These are the activations of a small neural network, seen along a few directions. Each row is one input.
Each table varies a few parts of the input and shows all the possible inputs, shuffled.
A made-up example of a description, with smaller parts first: line(6) and (point or line(9) or (values(2) and ring(5))).
Shared parts are said once, and a part with two or three values counts as separate values.
In the rows, zero is written as 128.

Other details of the inputs vary at random and push rows far along two fixed directions, the same in every table; ignore that.

Table:
r1: [142 145 159 129 132 132 138 168 141 124 162 142 142]
r2: [ 88  79  50 173 159 117  78  79  84 136  76 100 108]
r3: [141 126 153 108 125 123 144 169 144 122 152 142 127]
r4: [ 53 112  72 124 134 146 112 116 130 170 100 215 134]
r5: [129 154 158 108 106 133 148 113 145 129 124 154 127]
r6: [134 127 161 122 115 117 150 160 131 122 133 146 122]
r7: [ 48  83  76 128 144 122 107 148 124 142  95 213 137]
r8: [142 132 156 111 118 116 148 167 144 128 140 138 129]
r9: [142 153 161 124 122 123 151 161 147 113 139 137 153]
r10: [176 143 133 164 144 125 116  95 108 102 130  33 123]
r11: [132 139 170 111 111 133 139 120 141 153 128 144 125]
r12: [176 132 110 145 140 132 126 105 107  92 153  32 121]
r13: [131 156 152 107 107 140 158 122 141 137 125 152 128]
r14: [135 136 150 101 113 146 147 132 137 137 140 154 130]
r15: [136 138 155 119 122 128 137 168 145 129 166 135 135]
r16: [130 150 149 105 112 147 156 125 142 130 136 157 126]
r17: [171 114 119 159 141 129 119 110  81 111 151  52  89]
r18: [ 89  96  29 161 156 119  74  77 103 117  85  93 140]
r19: [ 92  81  41 167 156 115  79  77  84 119  78 105 114]
r20: [180 118 111 149 146 128 115 115  93 117 159  42  95]
r21: [131 141 170 122 115 118 135 154 156 129 138 129 138]
r22: [ 55 106  83 114 129 131 103 107 135 162  80 211 148]
r23: [136 143 154 103 108 139 150 129 136 144 129 149 131]
r24: [167 147 130 145 127 138 129  59 103 126 121  49  99]
r25: [177 129 114 142 132 151 123  81  90 131 150  55 100]
r26: [137 128 171 119 120 113 134 159 150 139 136 136 121]
r27: [142 147 158 121 130 130 147 163 147 107 152 141 151]
r28: [141 130 162 112 117 111 136 158 151 121 138 143 129]
r29: [ 45 105  67 124 137 118 107 150 146 149  89 201 166]
r30: [141 151 167 125 122 119 138 151 153 105 136 141 153]
Each input here is: line(5) and (values(2) or line(4)).
Changing only the line(5) part turns r21 into r29. The same change can be made to r26. Which row results? -> r8
Change only the values(2) part in r23. List by row number the other rows that result. -> r13
Change only the line(4) part in r19. List by row number the other rows that result. -> r18, r28, r30
Change only the values(2) part in r4. List by row number the other rows that result. -> r25

Table:
r31: [180 155 189 122 104 118 150 110 139 108 143  85  96]
r32: [ 65  85  49 153 161 101  97 137 117 148  84 146 141]
r33: [160 125  66 137 146 150 109  62  90 133 124  61 114]
r34: [154 123  66 142 138 140 123  64  83 111 114  70  99]
r35: [153 146 189 128 106 133 151 135 125 135 142 127 121]
r36: [121 133 149 119 123 120 131 189 147 123 172 149 133]
r37: [165 151 180 105  98 134 147 122 141 140 143 106 132]
r38: [181 154 200 140 119 129 140 119 128 123 156  89 100]
r39: [ 90 105 145 113 125 111 122 194 159 118 153 206 154]
r40: [ 41  81  30 155 161 120  83 153 126 162  90 168 143]
r41: [140 117  77 163 152 153 113  60  74 121 117  59 103]
r42: [ 93 137 163  97 114 126 123 144 176 168 121 202 143]
r43: [ 97  99 144 116 135 110 119 200 159 116 127 205 161]
r44: [177 152 182 115  92 124 162 116 126 109 138  90 109]
r45: [ 62 102  46 122 145 148  97  84 120 162  86 161 143]
r46: [ 76 129 140  90 105 134 157 148 159 139 111 221 136]
r47: [167 133 175 122 131 103 144 178 134  98 141 106 132]
r48: [164 152 169 120 120 146 158 139 120 132 159 141 116]
r49: [146 154  75 175 156 132 107  74 109  86 111  42 156]
What do these inputs look like to the network? -> point or ring(6) or (values(3) and line(4))
A walk changes only the ring(6) part. It starts at r40 and steps to r32. List the rest of the walk in order. -> r47, r43, r39, r36
